Each row below holds a small network's activations on one input, seen along a few directions.
Each table varies a few parts of the input and shows all the possible inputs, shuffled.
A made-up example of a description, with smaller parts first: one of 4 places along a line, together with either a single point or one of 9 places along a line or (one of 2 separate values, together with one of 5 places around a ring).
Shared parts are said once, and a part with two or three values counts as separate values.
(in the rows, 128 means zero)

Other details of the inputs vary at random and push rows far along three fixed directions, the same in every table; ignore that.
To show where, the next rows are all for the same input, with only those details redrawn:
[120 126  81 148 100 121 116 152 109 160 137  99]
[165 123 114 139 118 123 135 126 118 119  95 116]
[165 123 114 139 119 122 135 126 118 119  95 116]
[164 123 115 140 118 123 135 126 119 119  96 116]
[ 77 106 165 193 107 124 109 126 173 151 156 145]
[119 156 110 175 122 139  88 127 208 160 142 160]
[165 124 114 139 119 123 135 126 120 119  95 117]

A family of inputs:
r1: [146 129 111 133 152 124 116 104 101 107 103 116]
r2: [168 136 137 107 140 150 136 121 109  80  65 147]
r3: [111 144  89 119 103  91 105 138 103 148 153  99]
r4: [142 130 106 117 144 120 123 154  99 121 149 123]
r5: [152 130 132  94 118 127 113 138 110 118  94 136]
r6: [ 97 112  75  96 127 130 133 139 107 163 154 120]
r7: [120 146 102 129 135 128 124 166 108 157 162  84]
r8: [166 120 117 109 127 148 151 108 115 124 126 122]
r9: [ 54  79 199 161 102 116 145 112 106  89 149 131]
r10: [157 115 119  92 150 145 131 126 113 100 134 123]
r11: [170 118 123  92 144 120 164 114 124  88  80 158]
r12: [135 162 141 132 163 164 104 111 218 131 158 151]
r13: [123 129  88 122 127  95 145 130 121 132 122 114]
r14: [ 58  71 204 177 125 110 125 153 104 132 167 107]
r15: [160 119 106 121 107 126 144 120 119 102 117 133]
r16: [145 145 143 100 112 127 129 121 138 118 109 118]
r17: [ 73 182 108 152 110 142  42 140 242 181 170 176]
r18: [145 133 187 139 142 101 125  91 150 101 115 165]
r19: [104 111 179 186 127 117 129 105 166 130 161 173]
r20: [ 76 170  97 155 130 128 106 136 217 189 163 140]
r21: [110 133  96  92 112 128 108 134 100 160 164 108]
r22: [138 126 110 100 141 145 131 137 113 126 154  98]
r23: [141 132 114 100 141 152 133 107 101 103 118 134]
r24: [139 146 127 157 174 135  75 109 210 126 144 159]
r25: [141 135 105 128 143 112 125 146 104 121 148 110]
r26: [119 112  78 113 110 145 124 136  98 159 168 120]
r27: [130 173 143 161 171 157  68 136 242 142 145 199]
r28: [ 92 139  83 126 103 139 108 156 101 138 130 102]
r29: [ 64  99 219 175 124 123 155 115 102 120 146 115]
r30: [139 141 113 123 133 125 133 149 122 126 136  81]
r31: [153 162 137 145 171 119 128  93 216 119 106 197]
r32: [ 93  61 226 154 140 107 164 118 116 110 101 154]
r33: [158 120 122  95 150 145 136 125 116 103 134 116]
r34: [139 116 110 106 125 122 145 136 130 116  82 124]
r35: [112 143 103  97 112 130 115 132 106 167 161  90]
r36: [170 109 107 137 139 120 125 107 109 122 110 121]
r37: [124 127 102  99 137 134 155 124 122 151 129 104]
r38: [115 127  89 121 124 101  85 130  98 162 147  98]
r39: [ 64  63 201 156 128  94 163 123 107 125 148 150]
r40: [147 153 132 119 143 144 144 128  99 120 107 124]
r41: [164 165 143 149 164 128 105 101 223  88 124 172]
r42: [ 94 171 109 144 132 153  87 125 189 134 158 187]
r43: [168 120 122 131 130 134 134 137 103 130 102 140]
r44: [111  66 227 154 120 138 174  86 122 106 139 128]
r45: [ 75 190 104 167 126 147  87 130 199 171 169 135]
r46: [ 85  66 209 187 110 113 145 125 106 131 141 132]
r47: [137 129 106 130 132 119 114 155 117 121 123  91]
r48: [ 57  53 204 147 113 115 153 138 117 125 125 144]
r49: [128 138 108 120 138 117 155 140 116 157 119 106]
r50: [167 135 121 132 118 128 153 120 123 124 109 105]
r51: [160 152 154 131 161 161  95 127 217  98 108 190]
r52: [186 137 154 101 143 119 125 120 107 104  71 145]
r53: [139 119 102 103 125 111 154 123 128 106 103 132]
r54: [125 127 101 127 139 111 138 147 111 152 106 117]
r55: [116 155 109 116 114 113 116 149  99 173 150  92]
r56: [113 133 100 106 120 145 121 175 109 147 162  96]
r57: [141 115 173 133 139 127 131 112 171  68 126 154]
r58: [102 172 106 173 125 147  98 138 197 195 181 151]
r59: [135 140 139 141 143 118 139 109 104  99 115 136]
r60: [161 149 144  99 132 123 132 129 107 133 110 124]
r61: [109 123  88 119 112 133 104 174 115 136 146  92]
r62: [170 129 133  93 137 130 174 114 141  97  69 124]
r63: [111 138 100  93 111 128 113 133 102 163 164  98]
r64: [169 136 134  97 152 153 150  91 109  82  93 137]
r65: [119 119  77 122  97 131 124 153  98 150 161 130]
r66: [ 49  83 213 137  90 117 132 139 106 144 169 120]
r67: [119 158 133 125 146 152 124 123 220 148 125 182]
r68: [ 59  86 219 152 110 140 153 123 104 110 144 129]
r69: [150 134 121  96 109 108 124 118 117 100 113 127]
r70: [142 149 126 117 153 132 146 129 155 146 110 149]
r71: [105  55 220 164  99 125 155 112 124  90 111 140]
r72: [177 110 120 113 168 107 146  94 124 102  69 131]
r73: [ 18  87 174 176 106 111 125 142  79 148 196 128]
r74: [116 116  85 127  97 142 115 166 100 160 141 123]
r75: [101  92 242 149 113  98 153  96 126 100 119 115]
r76: [120 125  81 147 100 121 116 152 108 160 137  98]
r77: [ 99 126  78 130 118 106 125 154 118 164 123  98]
r78: [149 126  98 130 122 123 134 138  96 140 141 139]
r79: [100 123  81 100 127 132 142 137 115 169 154 104]
r80: [122 129  74 144 100 110 125 139 107 150 158 106]
r81: [108 127  94  90 111 127 103 134  96 157 164 115]
r82: [153 133 125  90 118 115 122 125 108 107 115 144]
r83: [118 131  87 125  90 141 134 152 116 158 151  97]
r84: [ 56  89 213 158 101 133 153 117 115 104 143 114]
r85: [173 147 140 130 155 132 140 112 105  89  66 133]
r86: [114 144 102 124 115 107  98 155  96 168 136 104]
r87: [121 149  94 134 123 115 127 124 103 113 127 110]
r88: [125 135  96 132 112 138 134 157  97 176 157 111]
r89: [164 114 114 108 127 147 147 109 112 121 127 131]
r90: [173 142 142 120 155 140 137 119 100  91  68 145]
r91: [157 134 128 104 130 141 141 141 132 100 117 100]
r92: [122 147 109 111 133 153 136 118 104 132 136  99]
r93: [157 123 118 102 138 131 130 142 115  91 127 134]
r94: [170 145 134 127 143 128 138 108 115  80  61 121]
r95: [128 187 142 146 150 130  69 106 233 147 154 216]
r96: [182 139 146 110 131 107 126 109 123  93  65 121]
r97: [148 148 139 116 169 151 130  84 223 121 113 194]
r98: [170 141 137  99 152 154 154  90 112  85  93 128]
r99: [163 138 137 112 153 138 141 146 112 117 123 114]
r100: [120 129  92 119  98 148 132 159 106 165 154 113]
Question: Changing only one part turns r68 into r66. The same change can be made to r40. Which row results?
Answer: r60
Question: Changing only one part turns r41 into r80. The same change can be made to r56. Which row results?
Answer: r100
Question: Describe the family of inputs behind these rows.
Answer: one of 5 separate values, together with either a single point or one of 4 places along a line or (one of 3 separate values, together with one of 5 places around a ring)
Question: Change only the place on the line of 4 in r37. List by row number the other rows that result.
Answer: r6, r79, r97
Question: Change only the choice among 3 separate values in r59. List by row number the other rows that result.
Answer: r29, r85
Question: Start at r42 and move only the place on the ring of 5, one step at a time. The first step leads to r73. Which rows follow, in order?
Answer: r59, r87, r9
Question: Change only the choice among 5 separate values in r78. List by row number the other rows that result.
Answer: r4, r39, r73, r95
Question: Change only the choice among 3 separate values in r53. List by row number the other rows that result.
Answer: r34, r62

A family of inputs:
r101: [183 100 102  84 111 108 154 153   4  83  76  73]
r102: [165 132 200 128 150 138 143  94 147  81  96 139]
r103: [113 141  88 124 121 118 120 146 106 155 141  92]
r104: [134 132 126 133 131 150 134 110 182 131 135 166]
r105: [189 173  97 114 153 127 108 114 146 110 101 146]
r106: [178 134 181 127 158 128 141  88 145  78  94 144]
r107: [157 134 196 131 147 135 151  98 159  86  83 141]
r108: [110 161 109 144 139 144  85 136 171 148 168 138]
r109: [144  74 132 127 114 105 184 134  30 111 105  63]
r110: [148 154 117 137 142 119 110 115 164 123 107 152]
r111: [ 61  28 188 174  89  87 173 139  33 124 148  81]
r112: [151 154 116 139 144 126 123 118 173 132 115 142]
r113: [119 147  84 126 136 149 120 134 167 166 149 153]
r114: [ 75  67 245 160 135 122 159  96 167 109 135 176]
r115: [160 161  53  68 140 140 124 143  90 144 131 111]
r116: [ 99 147 111 120 123 142 111 126 169 151 158 147]
r117: [161 113 187 106 147 150 143  91 151  69 108 165]
r118: [113 145  88 117 120 140 115 133 169 161 153 144]
r119: [108 151  98 157 115 120  90 142 178 164 134 154]
r120: [ 35 102 155 168  94 120 124 159 124 179 185  95]
r121: [141  68 130 132  98  98 171 143  27 109  88  83]
r122: [ 35  91 151 179  91 128 131 158 116 180 191  94]
r123: [159 156  52  68 140 150 120 153  91 136 132 114]
r124: [162 118 189 105 147 141 147  83 150  77 107 162]
r125: [ 95 132  95 102 123 128 130 147 104 158 152 116]
r126: [122 143  72 123 106 110 108 155  99 152 120 110]
r127: [168 161  49 100 133 129 106 153  91 130 122 102]
r128: [ 30 117 170 189 104 116  76 138 168 168 194 158]
r129: [165 113 178 148 146 112 145  94 157  88  78 158]
r130: [161 191  80 110 143 161  96 143 160 136 132 124]
Question: Changing only one part turns r120 into r102. The same change can be made to r119. Which row results?
Answer: r128
Question: Describe the family of inputs behind these rows.
Answer: one of 5 places along a line, together with either one of 2 separate values or one of 4 places along a line
Question: Which other rows agree with r123 in the place on the line of 5? List them by row number.
Answer: r101, r108, r117, r127, r130
Question: Change only the choice among 2 separate values in r115. List by row number the other rows that result.
Answer: r124
Question: Change only the choice among 2 separate values in r118. List by row number the other rows that result.
Answer: r114
